Each row below holds a small network's activations on one record, seen along a few directions.
Each row is followed by the record's values for the fields E, Z, J, D.
Not every record has every field; a missing one is written absent.
Other fields move the rows too, some of them a lot.
(in the rows, 500 means zero)
Strong random noise was added to every row along 7 fixed directions; ignore it. To show where, here is one row again and again, with new noise each time:
[449 757 349 560 160 344 539 547 450 661 597 378 326 525 473 454 577 386
 522 512 545]
[611 208 504 408 327 478 881 323 437 459 504 525 711 430 398 490 422 466
 456 724 553]
[520 522 501 515 324 371 635 462 567 562 630 425 394 586 337 581 558 451
 586 193 545]
[585 270 461 573 471 651 648 473 402 545 625 421 564 498 509 466 570 277
 421 506 472]
[541 561 557 433 355 220 679 450 586 483 492 474 398 538 331 771 486 823
 500 237 353]
[390 443 589 390 465 434 704 513 669 453 538 627 590 331 338 562 356 494
 643 367 614]
[584 131 699 606 788 607 648 508 528 440 600 523 579 530 474 719 609 533
 420 223 245]
[491 699 353 539 363 401 453 611 415 700 552 389 339 554 551 663 592 613
 405 415 359]
[489 387 437 465 331 483 710 444 480 687 629 531 616 548 411 472 528 288
 608 538 734]

[632 415 317 261 450 729 407 431 440 425 433 265 439 381 535 536 259 674
 261 327 392]	E=e3 Z=z1 J=absent D=absent
[441 515 480 362 563 476 461 491 485 593 416 621 574 508 551 548 485 674
 522 670 588]	E=e1 Z=z2 J=absent D=d2
[361 707 481 577 413 490 344 564 526 478 495 515 380 438 527 369 482 367
 570 577 576]	E=e3 Z=z2 J=absent D=absent
[420 743 505 410 504 485 546 602 696 409 587 489 422 255 453 468 389 496
 563 371 572]	E=e2 Z=z1 J=j1 D=absent
[493 552 585 637 477 420 476 500 478 282 429 530 437 470 478 486 527 533
 514 540 363]	E=e1 Z=z2 J=j1 D=d1
[562 495 344 417 506 641 393 442 392 553 453 499 581 551 581 500 421 531
 466 553 645]	E=e1 Z=z1 J=j1 D=d1
[684 322 412 560 532 607 470 425 341 519 538 321 431 651 567 637 611 594
 266 370 256]	E=e3 Z=z2 J=absent D=absent
[539 609 467 414 334 373 620 463 566 425 469 420 385 451 398 541 430 690
 424 375 398]	E=e2 Z=z2 J=j1 D=d1
[515 300 623 389 805 579 438 460 518 428 374 617 639 511 543 640 468 768
 444 518 363]	E=e1 Z=z2 J=j1 D=d2
[348 794 412 415 316 391 411 555 590 536 530 463 372 359 518 323 423 478
 573 554 649]	E=e1 Z=z1 J=absent D=absent
[490 408 555 677 641 715 337 549 444 309 444 448 494 400 643 334 511 311
 373 661 254]	E=e3 Z=z2 J=j1 D=absent
[456 429 642 649 579 483 608 497 531 357 515 606 586 357 573 350 563 368
 540 786 431]	E=e1 Z=z1 J=absent D=d1
[581 511 393 495 332 463 552 456 385 493 364 493 521 547 522 538 448 607
 425 645 463]	E=e3 Z=z2 J=j2 D=d1
[419 156 498 390 724 717 552 481 490 609 445 670 760 487 573 577 383 453
 532 542 566]	E=e1 Z=z2 J=j2 D=d1
[346 648 456 619 457 530 417 632 539 467 544 523 462 386 491 341 488 202
 655 480 598]	E=e1 Z=z2 J=j1 D=d1
[491 590 480 592 428 468 537 564 430 549 513 496 484 509 514 494 555 445
 480 605 521]	E=e2 Z=z2 J=j1 D=absent
[520 652 267 447 341 531 411 517 366 701 576 443 481 578 490 448 471 355
 548 415 751]	E=e2 Z=z1 J=j1 D=d1
[574 454 261 473 397 767 305 438 250 515 384 293 408 513 682 415 386 456
 266 651 388]	E=e1 Z=z2 J=absent D=d2
[403 688 457 534 513 499 326 600 559 551 483 451 397 512 557 525 570 547
 533 387 418]	E=e1 Z=z2 J=j2 D=d1
[827 260 447 512 560 631 515 360 331 330 424 409 568 609 447 578 567 611
 295 431 385]	E=e2 Z=z2 J=j2 D=d1
[615 577 460 499 441 692 359 532 567 159 483 317 291 345 416 430 338 426
 406 120 370]	E=e2 Z=z2 J=j2 D=absent
[482 556 440 332 285 279 577 367 546 556 425 491 499 573 425 575 389 715
 533 554 542]	E=e1 Z=z2 J=j1 D=absent
[455 403 577 772 554 748 243 469 423 344 498 307 353 518 695 202 588 171
 353 615 268]	E=e1 Z=z2 J=j2 D=absent
[597 624 579 456 575 433 448 452 563 220 394 524 451 401 483 500 515 740
 418 459 376]	E=e2 Z=z1 J=j2 D=d1
[459 765 332 472 553 575 326 736 405 566 453 512 443 348 653 601 444 637
 357 640 362]	E=e2 Z=z2 J=j1 D=absent
[509 386 637 518 416 393 568 308 579 438 534 358 432 629 399 472 534 535
 520 333 437]	E=e1 Z=z1 J=j1 D=absent
[630 214 551 393 524 445 723 356 532 444 485 512 651 544 423 656 470 647
 477 465 426]	E=e1 Z=z2 J=j2 D=absent
[438 366 508 620 739 660 399 600 367 636 508 680 648 594 610 514 640 364
 533 609 566]	E=e3 Z=z2 J=j1 D=d1
[476 561 386 171 320 500 575 441 638 483 427 486 533 326 362 534 134 585
 567 330 710]	E=e2 Z=z1 J=j2 D=absent
[682 561 458 452 547 388 431 437 510 665 621 371 390 786 449 719 667 720
 456 100 502]	E=e2 Z=z1 J=j1 D=absent
[496 301 491 422 353 527 594 280 427 388 337 576 721 458 490 313 349 436
 496 940 678]	E=e1 Z=z2 J=j2 D=absent
[649 406 392 507 395 408 577 400 426 742 565 413 468 777 448 638 621 564
 532 374 534]	E=e1 Z=z2 J=absent D=absent
[586 414 307 399 355 644 532 417 403 656 524 371 532 611 509 523 423 432
 396 432 597]	E=e2 Z=z2 J=j2 D=absent
[563 374 631 473 366 276 626 268 560 418 464 397 431 691 442 569 564 710
 430 470 320]	E=e1 Z=z2 J=j2 D=absent
[569 302 559 337 703 638 515 460 588 511 565 619 648 607 338 692 438 494
 651  91 676]	E=e2 Z=z2 J=j1 D=d2
[539 477 568 740 799 656 484 723 452 503 643 533 540 433 621 542 773 306
 444 552 332]	E=e2 Z=z2 J=j2 D=absent
[387 578 557 407 573 503 385 498 615 320 420 536 480 370 513 447 362 648
 470 540 415]	E=e1 Z=z2 J=j1 D=absent
[351 624 426 483 419 426 508 594 516 673 543 513 478 460 542 457 440 410
 604 542 568]	E=e1 Z=z1 J=j1 D=d1
[683 650 431 494 377 376 551 485 558 537 695 346 324 578 351 532 659 494
 561 111 597]	E=e2 Z=z1 J=absent D=absent
[470 313 176 240 541 923 328 524 384 761 471 391 623 455 709 437 249 393
 331 598 610]	E=e1 Z=z2 J=j2 D=absent
[414 498 393 489 451 646 527 562 485 657 576 470 568 396 598 313 502 263
 547 681 637]	E=e1 Z=z1 J=absent D=d1

Here are new rows. What are their fields?
[427 481 504 337 452 481 557 474 580 474 524 513 498 485 403 523 363 494
 611 344 629]	E=e1 Z=z2 J=j1 D=d2
[427 531 449 496 381 560 456 489 482 548 490 581 569 476 488 346 436 286
 635 681 730]	E=e3 Z=z2 J=absent D=absent
[340 505 600 571 237 399 563 357 527 274 301 630 568 404 409 248 303 310
 645 787 661]	E=e3 Z=z2 J=j2 D=d1
[599 455 345 511 402 598 577 505 336 441 409 535 645 415 497 410 428 388
 499 780 620]	E=e1 Z=z2 J=j1 D=d1
[576 476 506 571 302 377 589 360 463 361 430 409 421 562 480 460 507 552
 423 610 370]	E=e1 Z=z2 J=j2 D=absent
[256 511 633 403 622 535 502 571 692 310 333 755 590 221 418 465 203 501
 634 452 540]	E=e2 Z=z2 J=j2 D=d1
[396 554 568 614 583 524 360 581 603 571 604 585 436 585 443 489 572 298
 716 254 661]	E=e3 Z=z2 J=absent D=absent
[471 537 403 516 339 510 545 500 480 631 623 449 464 540 459 386 489 217
 588 360 731]	E=e2 Z=z1 J=j2 D=d1
[508 486 385 431 665 695 424 654 427 605 452 452 542 300 643 596 427 627
 323 554 336]	E=e2 Z=z1 J=absent D=absent
[537 349 488 515 695 571 469 529 392 859 574 611 617 751 552 693 663 460
 573 408 636]	E=e2 Z=z1 J=absent D=d2
[495 600 485 623 305 332 503 435 393 542 451 442 395 681 600 455 639 534
 423 733 399]	E=e1 Z=z2 J=j2 D=d1
[654 490 455 607 304 495 612 389 307 342 487 416 540 476 509 326 598 344
 369 901 490]	E=e2 Z=z2 J=j1 D=absent
[525 509 558 667 567 505 424 520 430 515 577 399 389 616 644 391 716 457
 380 663 295]	E=e1 Z=z2 J=j1 D=absent
[732 493 427 512 359 401 696 434 416 380 472 498 527 521 382 591 548 571
 461 519 465]	E=e2 Z=z2 J=j2 D=d1
[659 392 254 287 344 660 490 350 350 545 506 272 543 496 521 414 377 509
 343 546 603]	E=e1 Z=z1 J=j1 D=absent
[547 681 258 243 311 407 517 508 412 624 385 462 525 392 489 660 390 861
 359 663 496]	E=e2 Z=z2 J=absent D=absent
[586 464 584 509 422 343 627 406 534 473 505 538 504 644 387 556 559 551
 529 458 553]	E=e2 Z=z2 J=j2 D=absent
[406 534 442 341 442 502 423 480 600 478 441 519 506 447 410 547 276 553
 604 317 637]	E=e1 Z=z2 J=j1 D=absent
[444 670 414 705 433 534 453 671 410 512 527 379 339 406 591 445 549 376
 378 514 279]	E=e2 Z=z2 J=j1 D=d1
[694 286 486 398 387 526 772 320 454 392 470 429 593 404 458 479 383 536
 385 653 422]	E=e2 Z=z1 J=absent D=absent
